Each row below holds a small network's activations on one record, seen along a few directions.
Each row is followed by the record's values for the fields Dek, Zubir, Meka, Miniz, Dil, Rem.
Not every record has every field; a missing one is left out.
Other fields move the rows too, some of them a lot.
(in the rows, 500 means zero)
Random noise pushes rows far along 10 fixed directions. That doesn't count. These rows show it; they differ only by the noise:
[661 512 242 368 536 844 498 777 434 529 660 447 458 690 499 572 494 405
 351 478 351 363 542]
[509 613 519 362 445 560 619 664 477 480 517 497 486 410 512 499 408 370
 300 489 351 502 498]
[490 697 259 309 602 342 778 403 507 524 409 396 513 566 593 528 596 575
 491 408 447 219 284]
[542 688 759 644 414 550 567 514 411 486 307 450 610 445 589 750 401 460
 416 503 441 784 414]
[661 548 454 782 488 640 470 427 556 588 232 173 725 573 480 432 348 659
 397 383 601 403 346]
[701 482 476 403 665 683 539 465 457 571 831 584 179 649 625 614 524 699
 465 324 306 382 552]
[596 471 830 630 366 577 348 467 272 575 468 505 567 396 628 599 475 537
 451 355 421 716 452]
[549 318 535 611 424 445 378 316 406 516 327 488 673 533 582 424 560 721
 639 283 502 378 389]
[484 814 461 336 668 395 447 336 519 577 343 562 470 519 454 355 723 494
 475 632 528 509 410]
[716 610 657 452 469 867 293 539 354 629 654 504 400 471 350 393 519 418
 164 512 346 650 674]
[488 461 657 631 481 635 488 378 503 389 495 526 262 774 404 593 525 598
 451 513 495 599 688]
[588 315 397 468 667 659 486 823 619 446 784 662 235 662 754 636 329 599
 628 394 367 395 528]

[272 578 610 457 451 327 525 619 537 481 494 447 395 417 439 371 444 334
 405 650 602 555 587]	Dek=b5 Zubir=c2 Miniz=s2 Dil=y8 Rem=p1
[397 679 498 315 528 522 380 625 601 458 456 627 397 472 303 239 552 273
 313 741 525 587 670]	Dek=b1 Zubir=c1 Meka=w2 Miniz=s2 Dil=y5 Rem=p2
[492 372 492 407 415 532 408 549 332 621 627 464 473 440 468 363 524 475
 415 469 477 423 571]	Dek=b2 Zubir=c2 Miniz=s2 Dil=y10
[621 523 632 647 539 616 544 571 576 572 527 389 413 482 446 552 277 538
 372 539 526 618 506]	Dek=b5 Zubir=c1 Miniz=s1 Dil=y10
[515 593 457 570 501 583 576 373 403 487 451 414 481 726 471 725 621 554
 517 559 522 570 516]	Dek=b2 Zubir=c2 Meka=w1 Miniz=s2 Dil=y10
[385 485 607 426 339 409 510 572 251 523 448 476 574 451 568 638 585 333
 478 495 479 615 414]	Dek=b2 Zubir=c1 Miniz=s1 Dil=y10
[486 762 458 653 650 448 633 456 784 460 279 408 598 492 534 539 349 614
 576 624 591 526 407]	Dek=b1 Zubir=c2 Meka=w1 Miniz=s1 Dil=y3
[609 527 544 582 543 764 357 544 657 510 630 485 385 470 327 308 390 447
 301 533 492 569 651]	Dek=b3 Zubir=c1 Meka=w1 Miniz=s1 Dil=y3 Rem=p2
[576 653 641 453 695 486 518 514 409 731 859 440 194 401 694 626 509 509
 441 439 518 598 402]	Dek=b2 Zubir=c1 Miniz=s2 Dil=y1 Rem=p3
[622 457 450 491 579 586 515 611 495 632 659 455 418 477 485 534 429 463
 467 527 538 522 473]	Dek=b5 Zubir=c1 Miniz=s2 Dil=y3 Rem=p3
[252 318 483 569 302 414 649 577 525 203 334 534 604 646 507 607 448 457
 628 490 508 467 566]	Dek=b3 Zubir=c1 Meka=w1 Miniz=s2 Dil=y10
[643 287 242 584 506 634 563 491 628 441 416 574 766 539 482 546 373 757
 681 366 379 290 539]	Dek=b3 Zubir=c2 Miniz=s2 Dil=y1 Rem=p2
[428 321 545 625 429 475 415 669 474 393 461 555 569 577 672 649 439 464
 656 456 528 584 431]	Dek=b2 Zubir=c1 Meka=w1 Miniz=s2 Dil=y8
[468 435 639 675 518 443 648 468 822 395 461 495 300 484 446 422 177 649
 408 517 520 500 615]	Dek=b2 Zubir=c2 Meka=w1 Miniz=s1 Dil=y9
[365 412 643 467 460 331 521 691 393 551 681 427 265 466 652 492 470 400
 471 468 597 499 457]	Dek=b5 Zubir=c2 Meka=w2 Miniz=s2 Dil=y8 Rem=p1
[395 744 264 444 637 510 623 593 656 455 473 348 350 713 409 462 536 344
 398 674 651 411 498]	Dek=b3 Zubir=c1 Meka=w2 Miniz=s2 Dil=y5 Rem=p2
[423 482 530 312 384 411 427 536 513 397 407 704 697 212 404 293 539 326
 446 532 404 553 533]	Dek=b4 Zubir=c1 Meka=w1 Miniz=s2 Dil=y5 Rem=p2
[630 553 707 561 565 491 382 295 451 545 460 620 521 440 574 549 586 616
 565 421 425 643 445]	Dek=b1 Zubir=c1 Meka=w2 Miniz=s1 Dil=y8
[543 548 510 660 453 597 495 564 602 463 365 403 702 416 457 528 360 425
 435 516 531 634 445]	Dek=b2 Zubir=c1 Meka=w1 Miniz=s2 Dil=y1 Rem=p3
[419 265 543 610 422 521 397 534 548 392 496 478 375 676 450 420 474 495
 475 456 565 463 569]	Dek=b2 Zubir=c1 Meka=w1 Miniz=s1 Dil=y8
[556 445 569 551 427 576 436 279 525 476 415 504 505 550 296 374 560 552
 361 488 481 512 598]	Dek=b2 Zubir=c1 Meka=w1 Miniz=s1 Dil=y9
[555 488 445 445 446 559 433 460 428 499 420 593 757 399 483 495 583 508
 557 507 388 537 490]	Dek=b2 Zubir=c2 Meka=w1 Miniz=s2 Dil=y10
[514 711 781 348 539 405 496 431 484 512 645 742 312 225 539 465 525 438
 366 502 309 707 542]	Dek=b3 Zubir=c2 Meka=w1 Miniz=s1 Dil=y8 Rem=p3
[676 596 335 392 702 523 550 324 560 663 679 441 444 421 473 381 535 633
 440 412 475 293 438]	Dek=b4 Zubir=c1 Miniz=s2 Dil=y2 Rem=p2
[506 536 474 399 509 561 519 493 462 451 583 598 459 529 501 559 596 475
 501 474 411 510 573]	Dek=b1 Zubir=c1 Meka=w2 Miniz=s2 Dil=y1 Rem=p3
[488 213 542 339 378 432 408 571 516 422 594 755 577 263 487 249 437 470
 481 380 320 424 571]	Dek=b2 Zubir=c1 Meka=w1 Miniz=s2 Dil=y8
[504 533 657 617 536 336 717 410 604 482 477 396 463 347 637 584 272 651
 484 343 482 456 356]	Dek=b4 Zubir=c1 Miniz=s1 Dil=y8
[519 452 586 552 334 628 755 594 491 376 609 362 413 503 505 622 269 487
 261 316 335 437 547]	Dek=b3 Zubir=c1 Meka=w1 Miniz=s1 Dil=y10
[567 669 379 515 629 526 444 393 585 523 311 550 694 524 444 525 624 495
 621 623 552 601 441]	Dek=b1 Zubir=c1 Meka=w2 Miniz=s2 Dil=y1 Rem=p3
[371 402 396 356 491 461 542 421 440 438 766 428 228 635 446 407 675 449
 441 423 554 294 595]	Dek=b4 Zubir=c1 Meka=w1 Miniz=s2 Dil=y3 Rem=p3
[527 485 533 535 472 521 612 391 498 398 574 537 489 487 498 597 512 554
 506 405 390 492 556]	Dek=b1 Zubir=c2 Meka=w1 Miniz=s2 Dil=y8 Rem=p1
[410 379 364 339 410 360 500 532 429 490 466 506 618 415 489 339 609 377
 514 438 519 347 418]	Dek=b2 Zubir=c1 Meka=w2 Miniz=s2 Dil=y5 Rem=p2

Here are new rows. What are their fields?
[479 430 278 616 402 609 732 574 758 239 272 441 667 623 293 523 321 470
 429 532 445 385 587]	Dek=b3 Zubir=c2 Meka=w1 Miniz=s1 Dil=y8 Rem=p3
[408 452 504 571 319 428 696 442 439 436 351 381 683 486 502 608 440 555
 512 423 484 394 472]	Dek=b3 Zubir=c2 Miniz=s1 Dil=y9
[415 506 350 392 528 453 641 572 423 567 661 393 367 572 591 556 527 493
 520 474 518 307 476]	Dek=b3 Zubir=c2 Miniz=s1 Dil=y3
[518 451 232 436 567 496 591 478 487 514 590 369 511 604 545 490 606 511
 569 377 541 244 409]	Dek=b1 Zubir=c1 Meka=w2 Miniz=s2 Dil=y1 Rem=p3
[461 570 419 273 395 400 824 243 309 535 586 396 448 493 412 560 643 568
 388 400 370 270 556]	Dek=b1 Zubir=c2 Miniz=s1 Dil=y3
[556 367 529 565 352 479 422 521 300 560 453 365 733 377 631 500 493 492
 525 289 526 436 341]	Dek=b4 Zubir=c1 Meka=w2 Miniz=s2 Dil=y5 Rem=p2
[484 380 579 514 418 322 426 526 464 600 270 490 668 353 492 367 426 516
 536 518 581 523 363]	Dek=b5 Zubir=c1 Miniz=s1 Dil=y10
[685 450 367 585 533 595 503 623 530 611 416 379 738 440 641 533 287 656
 531 341 439 341 321]	Dek=b1 Zubir=c1 Miniz=s1 Dil=y10
[420 359 548 595 483 367 498 442 637 418 420 565 551 395 532 391 407 574
 655 481 546 478 496]	Dek=b1 Zubir=c2 Meka=w1 Miniz=s1 Dil=y3
[511 491 398 354 442 541 464 610 278 610 750 372 399 490 546 400 618 370
 336 376 465 326 468]	Dek=b3 Zubir=c2 Meka=w1 Miniz=s2 Dil=y8 Rem=p1
[521 536 578 715 603 524 514 493 713 464 520 434 407 498 560 506 310 603
 517 451 581 558 482]	Dek=b3 Zubir=c1 Meka=w1 Miniz=s2 Dil=y1 Rem=p3
[506 662 627 481 530 471 485 421 325 629 514 451 459 437 566 591 561 529
 468 544 514 608 480]	Dek=b4 Zubir=c2 Miniz=s2 Dil=y10
[561 508 320 204 367 589 668 564 354 478 469 590 715 433 337 545 614 366
 404 583 281 454 581]	Dek=b5 Zubir=c2 Meka=w2 Miniz=s2 Dil=y10
[605 308 603 602 503 497 303 470 396 623 607 517 554 395 678 484 502 603
 643 303 524 529 415]	Dek=b1 Zubir=c1 Meka=w2 Miniz=s2 Dil=y1 Rem=p3
[390 666 598 421 589 334 477 537 565 474 452 700 552 298 657 477 503 488
 646 597 456 639 441]	Dek=b3 Zubir=c2 Meka=w1 Miniz=s2 Dil=y10
[591 485 586 509 492 527 410 297 403 583 550 530 583 372 473 427 597 586
 514 443 441 555 515]	Dek=b2 Zubir=c2 Meka=w1 Miniz=s2 Dil=y10
